These are the activations of a small network on made-up records, seen along a few directions, one row for each record.
Each row is followed by the record's values for the fields U, S, T, G, H, V, N, C.
Not every record has every field; a missing one is left out.
The largest differences between rows may come from other fields.
In the rows, 500 means zero.
Random noise pushes rows far along 16 fixed directions. That doesn't count. These rows show it; they differ only by the noise:
[461 818 486 606 493 490 384 402 630 416 495 590 559 403 387 438 432 567
 566 645 425 539 508 670 509 394 430 470 419 424]
[404 336 666 600 373 560 903 404 258 368 616 656 480 400 483 187 356 337
 371 530 401 568 723 609 234 523 533 379 592 471]
[734 661 470 541 357 543 406 438 493 309 541 561 625 399 482 475 410 585
 477 582 366 529 345 526 622 519 309 585 339 575]
[459 347 549 527 391 584 622 463 342 400 552 536 427 677 466 533 393 414
 322 368 406 574 524 498 434 533 414 499 409 575]
[706 431 482 363 541 775 625 674 594 491 578 478 442 848 590 890 274 458
 582 302 570 403 409 269 520 561 444 611 492 604]
[484 551 503 601 452 304 366 560 464 489 535 582 479 388 407 588 687 560
 532 611 562 597 437 433 772 446 535 207 573 648]
[685 521 766 739 563 520 538 557 477 472 382 503 597 529 590 700 202 412
 452 562 412 480 563 512 557 640 350 458 279 635]
[444 472 419 532 366 569 395 461 592 693 292 533 441 696 451 354 484 469
 537 519 271 591 520 465 348 303 504 379 338 508]
[601 339 451 212 461 384 485 495 583 470 660 420 381 474  68 370 595 353
 768 432 278 378 436 527 554 331 595 434 731 753]
[363 546 704 669 445 271 651 386 336 439 561 587 638 399 448 220 467 499
  78 523 541 586 549 527 368 594 319 198 430 386]
[457 709 537 667 523 232 465 344 526 360 589 714 573 443 396 625 429 443
 596 507 513 489 466 717 505 467 447 329 458 604]
[332 378 756 525 592 496 459 571 587 643 294 431 337 592 345 549 404 352
 409 588 451 504 712 418 495 410 589 236 506 566]
[571 527 346 589 449 469 804 350 496 445 529 425 581 296 372 430 477 375
 739 571 238 368 540 459 469 476 714 375 727 600]
[429 377 295 560 412 799 812 486 369 308 608 394 367 523 400 492 559 588
 287 610 527 557 516 109 674 568 617 506 697 491]
[464 592 461 855 303 596 643 328 530 438 431 736 506 473 680 536 408 410
 575 666 430 490 629 412 506 572 804 352 517 380]
[178 287 290 421 428 484 289 246 787 756 195 381 339 618 258 133 661 589
 283 637 366 423 470 289 320 384 600 464 401 307]
[198 608 599 448 715 481 813 639 344 544 392 246 561 208 478 651 459 512
 270 584 561 614 650 513 390 405 405 175 670 541]
[622 736 477 470 517 519 486 394 577 409 423 518 542 681 333 606 299 455
 546 412 352 481 476 404 490 288 361 323 454 667]

[460 350 441 387 435 508 406 519 556 567 624 604 396 555 560 574 616 490
 761 392 543 453 498 677 499 527 660 669 575 486] -> U is u2, C is c2
[400 407 483 334 485 589 400 521 354 479 512 512 332 601 459 556 575 550
 591 274 487 583 597 592 517 296 438 466 610 586] -> S is s1, T is t2, G is g2, H is h1, V is v1, N is n2, C is c1
[585 791 339 627 332 484 417 474 739 568 488 819 645 379 648 248 458 610
 605 820 544 577 305 623 363 464 494 565 280 338] -> S is s1, T is t1, G is g1, H is h1, V is v2
[320 635 446 331 433 557 368 555 611 529 382 263 465 480 408 789 546 383
 496 434 306 478 495 527 557 374 630 381 537 465] -> S is s1, T is t2, G is g2, H is h2, V is v2, N is n2, C is c1
[351 567 563 601 418 356 576 344 355 398 405 558 538 341 650 668 462 404
 322 500 529 501 556 511 560 556 633 302 551 527] -> S is s1, T is t1, G is g1, H is h1, V is v2
[635 425 629 450 574 757 869 575 402 380 555 703 419 567 530 452 156 353
 781 507 507 501 724 542 234 297 480 475 627 678] -> S is s1, T is t2, G is g2, H is h1, V is v2, N is n2
[513 396 493 304 442 471 419 387 430 648 289 364 515 535 606 330 603 617
 332 288 448 413 538 283 494 471 496 366 597 404] -> S is s1, T is t1, G is g2, H is h1, V is v1, N is n1
[652 797 524 736 615 517 465 551 423 662 328 431 681 378 606 372 434 631
 704 543 351 622 636 670 508 367 346 409 434 525] -> U is u1, C is c1
[477 503 475 446 701 604 517 419 587 501 347 639 342 857 387 570 287 483
 595 464 636 518 603 354 313 229 368 429 448 687] -> S is s2, G is g2, H is h1, V is v2, N is n2, C is c1
[655 554 341 497 421 380 389 484 481 469 598 526 436 619 364 606 603 419
 628 493 405 573 301 543 712 496 588 607 453 735] -> S is s2, G is g2, H is h1, V is v2, N is n1
[556 590 275 623 526 460 637 426 824 631 499 596 622 479 499 229 545 599
 614 779 580 382 379 308 329 570 579 511 501 311] -> S is s1, T is t1, G is g2, H is h2, V is v2, N is n3, C is c2
[589 434 496 450 580 385 353 394 552 498 428 630 491 610 489 551 480 609
 464 439 683 429 397 398 533 483 391 470 441 610] -> U is u2
[472 536 851 541 697 204 478 616 522 554 549 473 509 433 440 557 521 448
 334 534 762 410 601 411 691 633 543 220 658 487] -> S is s1, T is t1, G is g2, H is h1, V is v1, N is n1
[666 302 619 422 468 431 564 667 676 557 509 602 456 309 460 485 477 331
 692 760 533 355 474 343 525 560 743 381 624 645] -> S is s1, T is t2, G is g2, H is h1, V is v1, N is n2
[444 597 316 447 331 707 395 487 596 476 394 429 490 535 563 616 531 496
 471 602 382 568 405 429 500 431 574 637 361 396] -> S is s2, G is g2, H is h2, V is v2, N is n2, C is c1
[611 196 738 386 616 551 500 646 394 478 492 396 394 629 515 667 369 441
 241 482 636 477 459 404 600 696 331 656 388 672] -> S is s2, G is g1, H is h1, V is v2, N is n1, C is c1
[576 473 307 381 328 802 571 378 576 528 349 601 399 719 543 352 368 502
 574 461 341 505 530 248 312 268 567 462 518 508] -> S is s1, T is t2, G is g2, H is h1, V is v1, N is n2, C is c2
[344 428 513 335 521 452 187 449 619 534 373 465 352 460 425 585 582 495
 479 530 512 480 507 596 603 446 578 596 445 479] -> U is u2
[365 494 200 455 453 419 493 540 574 687 377 497 507 675 452 442 617 580
 361 549 540 651 259 342 298 308 350 342 308 595] -> S is s1, T is t1, G is g2, H is h1, V is v2, N is n2, C is c1
[624 494 787 352 405 386 614 687 399 584 408 333 633 361 518 524 371 216
 263 546 308 573 471 566 379 533 431 311 386 638] -> S is s2, G is g2, H is h2, V is v2, C is c1
[472 354 660 486 470 545 473 551 310 546 330 338 382 317 373 405 602 384
 606 582 228 642 753 574 607 312 662 388 643 716] -> U is u2, C is c2
[380 349 607 520 540 744 519 589 612 619 323 496 239 722 470 566 351 371
 492 630 461 586 712 420 433 384 667 527 427 522] -> U is u2, C is c2
[389 391 486 480 705 807 501 501 197 367 377 248 410 405 502 564 458 713
 503 427 428 628 675 660 571 380 201 790 491 617] -> S is s1, T is t2, G is g1, H is h1, V is v2, N is n2, C is c1
[198 625 461 690 745 760 678 440 521 443 432 320 430 618 557 573 364 557
 238 617 597 565 674 570 356 649 450 874 365 235] -> S is s2, G is g2, H is h1, V is v1, N is n1, C is c2
[297 439 614 418 579 406 558 533 551 440 645 617 449 511 515 595 499 498
 289 486 860 437 478 468 456 637 493 388 567 390] -> S is s1, T is t1, G is g1, H is h1, V is v2, N is n2, C is c1
[451 541 335 242 364 484 490 335 769 326 496 421 452 675 167 479 420 269
 307 549 324 364 307 317 383 407 577 591 430 524] -> S is s1, T is t1, G is g2, H is h2, V is v2, N is n3
[346 437 455 575 423 491 547 254 287 395 466 787 466 500 711 486 446 566
 340 433 641 604 496 665 314 478 373 558 381 510] -> S is s2, G is g1, H is h1, V is v2, N is n2, C is c1
[321 595 316 434 378 692 417 338 722 461 526 630 355 681 357 339 436 523
 462 518 443 490 487 556 375 402 636 614 459 270] -> U is u1
[613 594 598 508 511 435 389 544 533 413 449 713 601 253 631 486 406 520
 553 783 573 583 403 654 386 447 320 535 300 615] -> S is s2, G is g2, H is h1, V is v2, N is n2, C is c2
[471 681 450 643 321 761 621 455 323 378 402 676 455 515 674 460 429 525
 386 642 510 731 637 365 498 328 541 385 489 484] -> S is s2, G is g2, H is h1, V is v1, N is n2, C is c1
[503 680 313 433 656 724 544 542 576 359 510 409 436 537 527 899 433 600
 561 517 667 491 449 378 655 434 509 644 589 564] -> U is u1, C is c1
[539 474 599 360 797 493 402 572 645 520 574 471 407 423 427 557 545 671
 659 500 821 326 542 463 636 502 437 595 715 505] -> S is s1, T is t1, G is g2, H is h1, V is v2, N is n2, C is c1
[390 518 388 502 353 385 299 594 562 746 484 490 470 625 563 457 799 556
 435 425 546 614 385 359 584 461 618 325 483 404] -> S is s1, T is t1, G is g2, H is h1, V is v2, N is n2, C is c2
[534 389 550 576 609 722 439 431 259 391 247 432 424 683 598 580 359 689
 238 466 531 636 619 278 596 398 185 585 344 699] -> U is u2, C is c2
[467 298 598 398 613 403 750 623 340 646 564 742 398 513 640 554 465 435
 625 462 764 556 564 574 318 436 529 317 672 688] -> S is s2, G is g1, H is h1, V is v2
[318 527 385 473 412 509 579 222 524 357 508 409 483 596 471 684 372 406
 223 303 370 399 448 569 398 645 550 647 414 396] -> U is u2, C is c2
[447 467 476 458 554 871 583 722 615 536 412 414 336 761 477 650 308 465
 319 650 524 664 522 326 403 477 424 679 288 509] -> S is s2, G is g1, H is h2, V is v1, N is n2, C is c2
[312 760 333 481 352 478 627  78 561 257 388 644 602 254 559 488 414 444
 337 629 501 403 489 419 302 454 693 413 583 319] -> S is s2, G is g1, H is h1, V is v2, N is n2

Which values does each new row have?
[392 539 255 602 606 517 762 374 497 405 588 368 519 714 371 679 427 424
 450 372 439 435 449 455 404 547 513 602 480 493] -> U is u2
[485 179 554 521 643 400 349 670 401 628 522 323 367 479 403 522 678 562
 517 561 540 589 441 671 681 661 411 735 399 654] -> S is s2, G is g2, H is h1, V is v2, N is n1, C is c1
[511 490 414 440 373 363 439 478 396 479 608 496 574 494 573 649 548 476
 419 348 431 547 282 664 515 623 404 554 350 569] -> S is s2, G is g1, H is h1, V is v2, N is n2, C is c2
[524 294 486 474 332 617 340 442 375 463 360 479 384 550 632 741 501 397
 541 385 323 495 502 512 628 529 601 583 426 637] -> S is s2, G is g1, H is h1, V is v2, N is n2, C is c1
[725 493 594 578 403 663 493 490 434 577 421 419 618 626 621 275 406 597
 379 401 362 492 554 374 500 598 408 571 381 351] -> U is u2
[467 424 453 383 535 392 433 493 629 429 515 459 516 382 394 500 564 580
 337 653 627 434 311 394 541 574 419 596 467 484] -> S is s1, T is t2, G is g2, H is h2, V is v2, N is n3
[620 518 816 641 516 514 251 580 429 436 284 745 449 474 614 603 399 528
 451 694 652 673 657 418 708 361 384 290 369 689] -> U is u2, C is c1
[734 597 498 717 584 380 680 442 510 441 699 852 662 800 648 567 360 453
 790 332 652 419 454 500 327 502 407 414 473 573] -> U is u2, C is c2
[811 579 619 380 598 620 598 701 673 486 522 590 527 738 427 595 254 386
 574 554 620 468 480 187 507 375 408 328 498 670] -> U is u2, C is c1
[464 337 574 481 603 761 643 758 403 494 576 397 384 364 661 702 529 579
 608 538 664 520 613 499 618 590 577 606 675 473] -> S is s1, T is t2, G is g2, H is h1, V is v2, N is n2, C is c1
[336 698 572 347 688 362 386 539 596 424 657 610 494 487 242 352 556 640
 470 574 714 581 501 674 421 279 258 406 532 480] -> U is u2, C is c2
[412 399 498 445 699 465 593 551 561 469 501 474 474 192 470 500 527 609
 569 739 733 430 501 494 468 505 477 529 636 546] -> S is s1, T is t2, G is g2, H is h1, V is v2, N is n2, C is c1
[407 648 430 447 601 472 369 354 524 413 371 459 537 468 233 122 506 629
 447 617 357 621 514 592 282 156 163 494 344 546] -> S is s1, T is t2, G is g2, H is h1, V is v2, N is n2, C is c2
[537 571 507 403 458 341 340 614 407 424 581 529 572 488 521 649 643 629
 346 441 612 614 312 437 664 459 257 342 464 601] -> S is s1, T is t2, G is g2, H is h2, V is v2, N is n3, C is c2
[444 714 435 296 271 482 695 519 667 261 820 556 574 331 502 632 531 345
 329 555 646 395 327 435 513 696 760 458 704 248] -> S is s1, T is t1, G is g2, H is h2, V is v2, N is n3, C is c1
[378 745 601 430 439 574 321 575 472 394 521 450 514 402 601 774 511 451
 467 471 492 581 541 737 610 488 505 597 446 397] -> S is s2, G is g2, H is h2, V is v2, N is n2, C is c1
[506 471 471 551 570 554 642 350 293 330 544 470 400 466 387 480 505 501
 587 436 457 478 672 462 628 429 563 528 710 619] -> S is s2, G is g2, H is h1, V is v1, N is n2
[451 715 529 676 360 604 451 629 351 612 466 300 641 427 648 476 595 568
 373 457 299 664 582 647 592 570 485 458 415 275] -> U is u2, C is c1
[348 507 469 774 510 391 315 450 526 723 239 405 505 554 407 397 505 546
 419 556 260 610 501 682 443 456 382 427 173 498] -> S is s1, T is t2, G is g2, H is h1, V is v2, N is n2
